Each row has a name. After each piece below comes the name of the row it's from, unless a question asks for something else. Each question is about the rows just above it. Places in a row count from 0.

[ 10 -34 -21 -54   5  12] -> pur
[ -1  -8  -6 -18  -2   5] -> Mela
[ 37   9  42 -17 -32 -31] -> bimud
[-12   6  -1  -4 -15   8] -> vugep
[  7  -8   1 -13   5  -1] -> lumef
[ 22 -14  17 -28  20 -17] -> zarel
[-22   8  -3   4 -30   3] -> kel
[ 20 -38   4   8   2  16] -> Bepad
[-31] is at row and place : bimud, 5
Where in the named rows is [37]? : bimud, 0
[-13] is at row and place : lumef, 3
[-28] is at row and place : zarel, 3
Where in the named rows is [1]? : lumef, 2
[-30] is at row and place : kel, 4

[ 19 -21   8  43 -39  -6 -12 -20  35 -24  -5  38  13   0 -30  -4 -25 -21
 -24 -55  25  11] -> dilek
[ 42  -2 -37   6  26   1 -33 -12  -2 -12 -26  22 -22  -2   4  -3 -10 -20
  19  -9   7 -17] -> fip
[  7   7  33 -14 -20 -22  14  11  -6  -1 -19   7 -20   7  10  16 -34   8
  17  32  40   5] -> kug
Row and place of [25] in the named rows: : dilek, 20
Row and place of [17] in the named rows: : kug, 18
Where in the named rows is [-14]? : kug, 3
Row and place of [-1] in the named rows: : kug, 9
[32] is at row and place : kug, 19
Row and place of [-3] in the named rows: : fip, 15
Row and place of [-55] in the named rows: : dilek, 19

[ 14   1  -3   3   4  -5   7  -6  -2  -8  -6   8   3  11   3  -3   9  -3
   5  13  -9  12  13 -12 -24  10 -23 -11   8 -23  -5  -3] = sil
[ 18  18  15   3  -7 -21   5  -1   3   8   8 -19   2   1   3 -25  -3  -3
 -11  -5  10   0  -2   6   6  11  -1  12 -14 -23  -1  -4] = vofe
[-17  -4  17  -7  -3  19   1   4  -2  17  -8   9   2   1  -2  23  -3  -3
 -16   3   8   0  -6  -1   7 -21  20 -19  -6  24   6  -5] = Rado
[ 20   1   3   3   6  -6  13 -10  -2  -4  -5   5   7  12   3  -5  13  -3
  -1  10  -8  11  12 -15 -17  11 -23  -9   8 -22  -5  -4] = bife
[ 20   1  -5   3   6  -6  13 -10  -2  -4  -5   5   6   4   3  -5  13  -3
  -1  10  -8  12  12 -14 -18  11 -23  -9   8 -22  -5  -4] = fil
[-15  -7   0  -3   1  21  -7   9  -2   8  -2  11  -2   2  -2  38  -3  -3
   7  23  -1   0  -6   6  11 -28   7 -15  -4  -9   9  -5] = Divu
[-15 -10   4   3  -4  -5  -1  -7  -4  -4  -5   5   2 -12   6  -5  -3   0
 -18 -25  -7  -8  -2  -5  -1  -4  12   1   8  50  -2   5] = ruso
[  5   9  27  -5   6   3  -3   7   5  -5   5   4  -7  -2 -15 -23  -4  12
  16 -12  13  -5  -2   9   8  22   8  20  -3  -2  -4   8] = Rade
[ 23   1   0   3   6  -8  15 -14  -2  -4  -5   4   9  12   3  -6  14  -4
  -1   8  -7  11  10 -15 -12  12 -21  -9   8 -21  -4  -4] = Ziro
[-13 -11 -15   3   1  -5  -2 -10  -4  -7  -2   4   2 -13   4  -5  -3   2
  -7 -25  -7 -10  -2  -5  -1   3  10   9  11  47  -4   7] = Pobo
Row and place of [16] in the named rows: : Rade, 18
[50] is at row and place : ruso, 29
find: [ 18  18  15   3  -7 -21   5  -1   3   8   8 -19   2   1   3 -25  -3  -3
 -11  -5  10   0  -2   6   6  11  -1  12 -14 -23  -1  -4] : vofe

[-35  17 -12   8] : Nopoz
[-27 -16 -49  12] : tulo
[-35   9   7   8] : Vik
Where in the named rows is [9]? : Vik, 1
[12] is at row and place : tulo, 3
[-12] is at row and place : Nopoz, 2

[ -1  -9 -34  11] -> bupo
[ 12  -9 -34  11] -> ziku
[-16  -9 -34 -33] -> milob
[-17  34  -8 -40] -> buno
The row with [-17  34  -8 -40] is : buno
Where in the named rows is [-17]? : buno, 0
find: [ 12  -9 -34  11] : ziku
Row and place of [12] in the named rows: : ziku, 0
find: [-16  -9 -34 -33] : milob
Row and place of [-1] in the named rows: : bupo, 0
[-33] is at row and place : milob, 3

